[ 16  41 -21   2 -25] -> pes
[ 39  34 -18  52  46] -> Nad
[-18  16  41  52  46] -> supon
start: [16 41 52] : supon, 1
q: [ 39  34 -18  52  46] : Nad
start: [ 41 -21] : pes, 1

[-29 -38  24 -50 -18 -48] = supon
[ 28  38 -23  49  19  51] = lokev
[-28 -38  23 -50 -18 -48] = Zil
[-27 -38  23 -50 -18 -49] = fuvoz
[-38  24 -50 -50 -18 -52] = Lig
[-19 -48  22 -49 -17 -50] = Nad
q: [-28 -38  23 -50 -18 -48] : Zil
q: [-29 -38  24 -50 -18 -48] : supon
start: [ 24 -50 -50] : Lig, 1
start: [-19 -48  22 -49] : Nad, 0
start: [-38  23 -50 -18 -48] : Zil, 1
start: [-49 -17 -50] : Nad, 3

[-14  18   7 -30 -14 -11   6 -25  -2   6 -15 -12 -20   3  -2  14  36  -8
 -19   8 -11  15 -14  -2  -8   8 -44   9   8  27   0  -8  10  -9  -7 -19
  -5  16  10 -14   9  13 -10  -7  -5 -15 -11  -3   0  11   4  22  32 -36] -> Zil
[ -7   0   9 -17  18   3   3  10  11  -3  21  24  -7 -24  -7   0  -3 -10
  -6   0  -3   9 -17  19  -2  -5  11   0  -1 -15  -4   4   8   4  -6   3
  -2  20  11 -12  -5  -2 -20   5   2  12 -21 -19   4  -5  -7 -10 -16  24] -> fot
[-15  17   5 -32  -8 -16   6 -24   1  12  -6 -12 -18  -1  -8  15  30  -9
 -18  11  -4  13  -9  -2  -2  -1  -4  -6  -5   8   0 -15   4  11   4 -20
  -4  16   6 -15   3   6  -9 -11  -4  -9 -13 -10   0   9  -2  18  28 -36] -> lokev
[  1  -8  21  -5 -10 -23   8  -7   0  -6 -24  -6  -6   6   3  -8  23 -13
  27  -7   2   9  -1   3   2  15  14  17   4   8  14   5 -21   4  -5 -26
  17 -12  -7   3  -8  -8   5  -9   0 -15  13 -42   0  13  -9 -39  20  -9] -> bonu
[  1  -8  21  -5 -10 -23   8  -7   0  -6 -24  -6  -6   6   3  -8  23 -13
  27  -7   2   9  -1   3   2  15  14  17   4   8  14   5 -21   4  -5 -26
  17 -12  -7   3  -8  -8   5  -9 -15 -15  13 -42   0 -13  -9 -39  20  -9] -> Nad
[  1  -8  21  -5 -10 -23   8  -7   0  -6 -24  -6  -6   6   3  -8  23 -13
  27  -7   2   9  -1   3   2  15  14  17   4   8  14   5 -21   4  -5 -26
  17 -12  -7   3  -8  -8   5  -9 -15 -15  13 -42   0  13  -9 -39  20  -9] -> Lig
[  1  -8  21  -5 -10 -23   8  -7   0  -6 -24  -6  -6   6   3  -8  23 -13
  27  -7   2   9  -1   3   2  15  16  17   4   8  14   5 -21   4  -5 -26
 -20 -12  -7   3  -8  -8   5  -9 -15 -15  13 -42   0 -13  -9 -39  20  -9] -> mog
q: [  1  -8  21  -5 -10 -23   8  -7   0  -6 -24  -6  -6   6   3  -8  23 -13
  27  -7   2   9  -1   3   2  15  16  17   4   8  14   5 -21   4  -5 -26
 -20 -12  -7   3  -8  -8   5  -9 -15 -15  13 -42   0 -13  -9 -39  20  -9] : mog
q: [  1  -8  21  -5 -10 -23   8  -7   0  -6 -24  -6  -6   6   3  -8  23 -13
  27  -7   2   9  -1   3   2  15  14  17   4   8  14   5 -21   4  -5 -26
  17 -12  -7   3  -8  -8   5  -9 -15 -15  13 -42   0  13  -9 -39  20  -9] : Lig
start: [ -1 -15] : fot, 28
start: [ -2  -5  11   0  -1 -15  -4   4   8   4  -6] : fot, 24
start: [  6  -9 -11  -4] : lokev, 41
q: [  1  -8  21  -5 -10 -23   8  -7   0  -6 -24  -6  -6   6   3  -8  23 -13
  27  -7   2   9  -1   3   2  15  14  17   4   8  14   5 -21   4  -5 -26
  17 -12  -7   3  -8  -8   5  -9   0 -15  13 -42   0  13  -9 -39  20  -9] : bonu

[ 27   1  24 -11  11  17  -7 -26 -20  19   1 -25   8 -20  11  -4  -6  -1
 -13   6 -18  24 -10  10  15 -20  -1  10 -11 -12 -19  -3  51  -3  -2   8
 -11 -10  -5  31   0   2  19 -35  -8  17  -7] : lokev
[ 27  15   2  52   2 -24   3  10   4  35   1   7 -45  -8  25  11  -3 -13
  28  -9  20   2  -2 -16  -7  20  36  12  -4 -14  26  -1 -12   0   2 -26
 -11 -10   2  13  -5 -13   1 -42  16 -19   0] : kego
[ 27   1  24 -11  11  17  -7 -26 -20  19   1 -25   8 -20  11  -4  -9 -13
  -3  28 -18  24 -10  10  15 -20  -1  10 -11 -12 -19  -3  51  -3  15  24
  -9  -9  -8  31   9  13 -11 -22 -11   7 -29] : sozo
[ 27   2  19 -13  18  15  -9 -27 -20  15   3 -27   8  -9   8  -4  -4  -2
 -17   5  -2  19 -10  10  14 -21  -1  12  -9 -13 -19  -3  51  -2  30  24
  -9  -8  -9  31  10  13 -13 -20 -13   7 -29] : Lig
q: [ 27   1  24 -11  11  17  -7 -26 -20  19   1 -25   8 -20  11  -4  -6  -1
 -13   6 -18  24 -10  10  15 -20  -1  10 -11 -12 -19  -3  51  -3  -2   8
 -11 -10  -5  31   0   2  19 -35  -8  17  -7] : lokev
start: [  2  19 -13  18  15] : Lig, 1
start: [ -3 -13  28  -9] : kego, 16
q: [ 27   1  24 -11  11  17  -7 -26 -20  19   1 -25   8 -20  11  -4  -9 -13
  -3  28 -18  24 -10  10  15 -20  -1  10 -11 -12 -19  -3  51  -3  15  24
  -9  -9  -8  31   9  13 -11 -22 -11   7 -29] : sozo
start: [ 15   3 -27] : Lig, 9
start: [-19  -3  51  -2  30  24  -9] : Lig, 30
start: [-3 15] : sozo, 33

[  1 -13 -40  14 -17   2  12 -28 -28  -2  -7   0  15   3  -9 -12   3] = fot
[ -9   2   0  14  29   0   2  11 -20  -7 -19   9   9 -14  12   4   0] = bonu
[ -9   2   0  14  29   0   2  11  26  -4 -11  -8   9 -16 -11  -8  -1] = lokev
[-23  -9  39   3 -32   3 -36   8  26  11 -14 -19   6  -2  -2 -14   1] = supon
[  7   7   4 -19  14 -20   9  29  11   2  -7   0   8   3   6  10   7] = mog
[-13 -25 -14   1  36   1  12  -4 -10   0   3   3  -4  -6   8  11 -25] = pes
[ -1   9  13  -8 -19 -11   8 -27   9  16   4 -26   9  -3  -2  30  15] = fuvoz
[ -8   9  40 -13   6   0 -30 -10  14   7  36   1   3  -2   3  10  16] = Nad
[ 14  10   1  -2 -32 -10  18  -7   5  -5  16  18   7   2   3   2  -6] = Lig
[ -7 -25 -14   1  36   1  12  -4 -10   0   3   3  -4  -6   8  11 -25] = sozo
[ 14   8 -23   0  29   5 -31   6 -33   5  18  10   9  -7  -4  -4  13] = Zil
start: [7 2 3 2] : Lig, 12
start: [ 14  29   0   2  11 -20  -7 -19   9] : bonu, 3

[ 13   0  10  10  -3  15 -11  27  25   0  -6 -16  29] : sozo
[ 20  23  -1 -17   4  -7  13 -15 -19  26 -10   5   5] : Nad
[ -9   4  16  -3  26  -3   6 -28 -22 -21   1  -1   2] : lokev
[-16  13   0  10  10  -3  15 -11  22  25  -1   9 -21] : fuvoz
[-16  13   0  10  10  -3  15 -11  14   1   2 -16  29] : kego
[ -4 -14  10 -26  -4  29   8  19   4   4  -7   6  23] : mog
[-16  13   0  10  10  -3  15 -11  27  25  -1   9 -21] : pes
q: [-16  13   0  10  10  -3  15 -11  22  25  -1   9 -21] : fuvoz
start: [25  0] : sozo, 8
start: [ 15 -11  14   1   2] : kego, 6
start: [ 26  -3   6 -28] : lokev, 4
start: [ 13   0  10  10  -3  15 -11  27  25  -1] : pes, 1

[-1 -5 -8 -2  3  8  3  3  3  2 -6  0 -2 -4  1  2 -2 -1 -2  0  8 10 -2  1
  5  3  6 -6  8  0  7  0 -3  8 -2 -4  6  2]  Zil
[ 23  16  26 -27  41   0   5  -1 -16  -4 -10  -8 -16   9   9  -7  -9  13
  -1  25  -9   0   4   6 -26  10   6 -15 -18   9   4   7  -9  13 -26   7
  11  10]  supon
[ -1  -5  -8  -2   3   8   3   3   3   2  -6   0  -2  -4   1   2  -2  -1
  -2   0   8  42  -7   2  23  16  26 -27  40   2  30  -3 -13  37  -5 -17
  27   8]  fuvoz
[ 3 -2 -1 -2  3  8  3  3  3  2 -6  0 -2 -4  1  2 -2 -1 -2  0  8 10 -2  1
  5  3  6 -6  8  0  7  0 -3  8 -2 -4  6  2]  lokev
start: [ 23  16  26 -27  40] : fuvoz, 24
q: [ -1  -5  -8  -2   3   8   3   3   3   2  -6   0  -2  -4   1   2  -2  -1
  -2   0   8  42  -7   2  23  16  26 -27  40   2  30  -3 -13  37  -5 -17
  27   8] : fuvoz
start: [0 5] : supon, 5
start: [-2  0  8 42 -7  2 23 16] : fuvoz, 18
q: [-1 -5 -8 -2  3  8  3  3  3  2 -6  0 -2 -4  1  2 -2 -1 -2  0  8 10 -2  1
  5  3  6 -6  8  0  7  0 -3  8 -2 -4  6  2] : Zil
start: [ 16  26 -27  41   0   5] : supon, 1

[ 51  -4  26 -36 -35] : mog
[ 16 -23  21 -16   2] : fot
[  4  51 -36  26 -35] : bonu
start: [51 -4 26] : mog, 0
start: [ 51 -36  26 -35] : bonu, 1
start: [ 26 -35] : bonu, 3
start: [ -4  26 -36 -35] : mog, 1
start: [ 26 -36 -35] : mog, 2

[ 22   7 -10  -4   0   3 -22 -12  14  -1  -3 -13  14   9  -5   0  18   0
   3  21 -19  26  12   0 -10  -6  -3 -20  -9  -6 -17  11 -13  -3  13 -14
  15  -8   2   7 -16   3   8  -1   0  -3   1  -4  34  11]  fuvoz
[ 11 -13  -5  13 -14   5   0 -21 -18   6   2  11  15   6  12 -10  17   4
  40   7 -10  -2  28  -2 -14   8 -11  12   5 -10  -3  -1   1 -20 -24 -14
   2  15  20  -4   4 -17  13 -22  -8  -2  -7  26  42  28]  fot
[ 10 -11 -24  -9  11   5   0 -21 -18   6   2  11  15   6  12 -10  17   4
  40   7 -10  -2  28  -2 -14 -16 -11  12   5 -10  -3  -1   1  28 -24 -14
   2  15  20  -4   4 -17  13 -22  -8  -2  -7  26  42  28]  pes
[ 10 -11 -24  -9  11   5   0 -21 -18   6   2  11  15   6  12 -10  17   4
  40   7 -10  -2  28 -10   0  -6  -3 -20   5 -10   5  12   0  -9 -11 -13
  -4  24 -10   1   0  -7   2   1 -15  -1  -9   5  22  12]  kego
q: [ 10 -11 -24  -9  11   5   0 -21 -18   6   2  11  15   6  12 -10  17   4
  40   7 -10  -2  28 -10   0  -6  -3 -20   5 -10   5  12   0  -9 -11 -13
  -4  24 -10   1   0  -7   2   1 -15  -1  -9   5  22  12] : kego
start: [ 11 -13  -3  13 -14] : fuvoz, 31
start: [  0 -10  -6  -3 -20] : fuvoz, 23
start: [-16 -11] : pes, 25

[-18   8 -11  27 -15 -12]  kego
[-11  37 -23   0   0  20]  pes
[-31 -18  15   9   1 -10]  Lig
[17 21 -4 48 37 20]  supon
[-10  37 -23   1   1  20]  Nad
[-13  26  -2   0   0  22]  fuvoz
[-22  -6  23 -24  12  -1]  sozo
[ -9  14 -13  26 -14 -10]  lokev
[-1 18 21 -4 48  1]  bonu
q: [17 21 -4 48 37 20] : supon
start: [ 0 22] : fuvoz, 4
q: [-11  37 -23   0   0  20] : pes
start: [18 21 -4 48] : bonu, 1
start: [18 21 -4 48  1] : bonu, 1

[ -5   7 -12  16 -13   3  -4  10 -20  10 -13  10 -25  20 -36  34 -18  22
  -9   1 -17  13  -9  10  -1  -1   5  -4 -11  11  -7   2] = bonu
[ 21  -4 -10   3 -14   0  -6   3  -2  -5 -11   7 -14  24  -6  -4  12 -11
  -2   6  12  -7   5 -10   1   8  -9  24  -5   4  -4   6] = kego
[  9 -10   5 -18  31 -27  15 -11  17 -17  10  -2  16 -20   2   0   4  21
 -32  30 -24  29 -25  25 -41  32 -23  21 -13   9  -2   2] = Nad
[  6   7  16  -3   1   0  21  -4 -10   3 -14   0  -6   2 -39  14   1  -8
  15  -2  -5  14   2   5   0  11   1  18  15   6  -6  -3] = sozo
[-10 -10  33 -33  15   0  -5   4 -14  -7  -1  -6  -1   5  -9   3   1 -16
  15 -15  16  -4  -5  20  -2   0  -2  -2 -11  -1 -18  10] = pes
[ -4  14  -7  11   1   6  -1  -2   8 -19  23 -21  14  -6   4 -14  10   4
 -13  11 -12  22 -33  27  -3 -12  -9 -15   5   4 -20  35] = Zil
start: [-1 -6 -1  5 -9  3  1] : pes, 10
start: [ 21  -4 -10   3 -14   0  -6   2] : sozo, 6

[ 33 -18  18  20  19  28] = Lig
[  5  -6 -21  41  16  37] = kego
[ -6  41 -21   5  33 -32] = bonu
[ 33  12  -4  20 -25 -49] = supon
[ 40  16  37 -22   9   5] = pes
start: [41 16 37] : kego, 3
start: [ 12  -4  20 -25] : supon, 1
start: [  5  -6 -21  41] : kego, 0
start: [33 12 -4] : supon, 0

[-28  -5  10  -7  11  27   2   6   2  14 -42] -> Nad
[ 25   7   1 -15   2  12  33   2 -27  14 -42] -> fuvoz
[-28  -5  10  -7  11  27   2 -27   2  14 -42] -> sozo
[ -4  10  10  -7  11  27   2 -27   2  14 -42] -> pes
q: [-28  -5  10  -7  11  27   2 -27   2  14 -42] : sozo
start: [-15   2] : fuvoz, 3
start: [2 6] : Nad, 6
q: [-28  -5  10  -7  11  27   2   6   2  14 -42] : Nad

[-32  16  -5  41  12] : mog
[-24  -4 -14 -27 -23] : Zil
[-43   8  -7  42   2] : Nad
[-26  -1 -12 -31 -27] : kego
[-26   4 -19 -22 -24] : bonu
[-34  15  -5  43  16] : Lig
[-23   1 -14 -22 -24] : lokev
[-26  -1 -13 -25 -26] : fot
[-26   4 -19 -26 -27] : pes
start: [  1 -14 -22] : lokev, 1
q: [-23   1 -14 -22 -24] : lokev

[  1   5  15   3 -28   6  13   0  -4] : bonu
[-15  11  27  11 -29  31 -16  -4  20] : mog
[-20  12   4   2  13  36 -19  -5  40] : Zil
[ -1  -4   3   5  -2  -4 -15  -1  -6] : Lig
[-14  19 -12 -14  21  31  25  -3  51] : fot
[ 13  36 -19  -5  42  10   7   0  -4] : lokev
[  1   8 -13 -15   7   1  36   1  19] : supon
[ 18 -11 -20   2  13 -33  21   5 -27] : Nad
[ 16 -17  -7   3   3 -35  -8   4 -42] : kego
start: [-15   7   1  36] : supon, 3
start: [-15   7   1] : supon, 3
q: [-20  12   4   2  13  36 -19  -5  40] : Zil
start: [ 13  36 -19  -5  40] : Zil, 4

[ 19 -45  -9  15  42 -21] = supon
[ 52 -10   3 -25  -2   2] = fot
[ -7 -42  15 -24   3  33] = mog
[-45 -10  -3  -6  -1   0] = bonu
[ 19   3 -10 -24  42 -21] = fuvoz
[ 52 -22   3  25  -3 -32] = lokev
start: [ 19   3 -10] : fuvoz, 0
start: [ 52 -22   3  25] : lokev, 0
start: [-10   3] : fot, 1
start: [-45  -9] : supon, 1
start: [ -7 -42  15] : mog, 0
start: [-10 -24] : fuvoz, 2
start: [ 19 -45  -9  15] : supon, 0

[  2 -52 -50 -21   8 -15   1] -> kego
[ 33 -36  45 -15 -21   8  -2] -> fot
[ 50 -25   1  37 -36  -4 -16] -> Lig
[35 14 24 -5 45 12 -2] -> Nad
[38 52 19 50 45 15 43] -> mog
start: [-5 45 12 -2] : Nad, 3
start: [-36  45 -15 -21   8  -2] : fot, 1
start: [-36  -4 -16] : Lig, 4
start: [-21   8 -15] : kego, 3
start: [ 33 -36] : fot, 0
start: [14 24 -5 45 12] : Nad, 1

[-44  27 -41 -27  -9 -22 -10] = lokev
[-20   5  -1 -27 -15   5  -7] = fot
[  3 -11 -20  14  -9 -14 -24] = kego
[-16  11 -19  38 -19   4 -17] = pes
[ 17   5   2  21 -14 -16 -15] = Lig
[-17 -10 -17   1  -3   9 -19] = sozo
[ 11 -16 -19   6 -20  10 -40] = Zil
start: [  2  21 -14] : Lig, 2
start: [-20   5] : fot, 0
start: [-19   4] : pes, 4
start: [ 11 -16 -19] : Zil, 0
start: [-20   5  -1 -27 -15] : fot, 0
start: [-3  9] : sozo, 4
start: [-20   5  -1 -27 -15   5] : fot, 0

[  5  -6 -11  16  11  -3  35   3]  kego
[ -3   5  35  16  -6 -11  11  -7]  bonu
[  6   7 -19 -33  -6   4 -46  12]  pes
[ 19   5 -30  17  12  -1   6   2]  sozo
start: [ 19   5 -30  17] : sozo, 0
start: [  5  -6 -11  16  11  -3  35] : kego, 0
start: [  5  -6 -11] : kego, 0
start: [12 -1  6] : sozo, 4

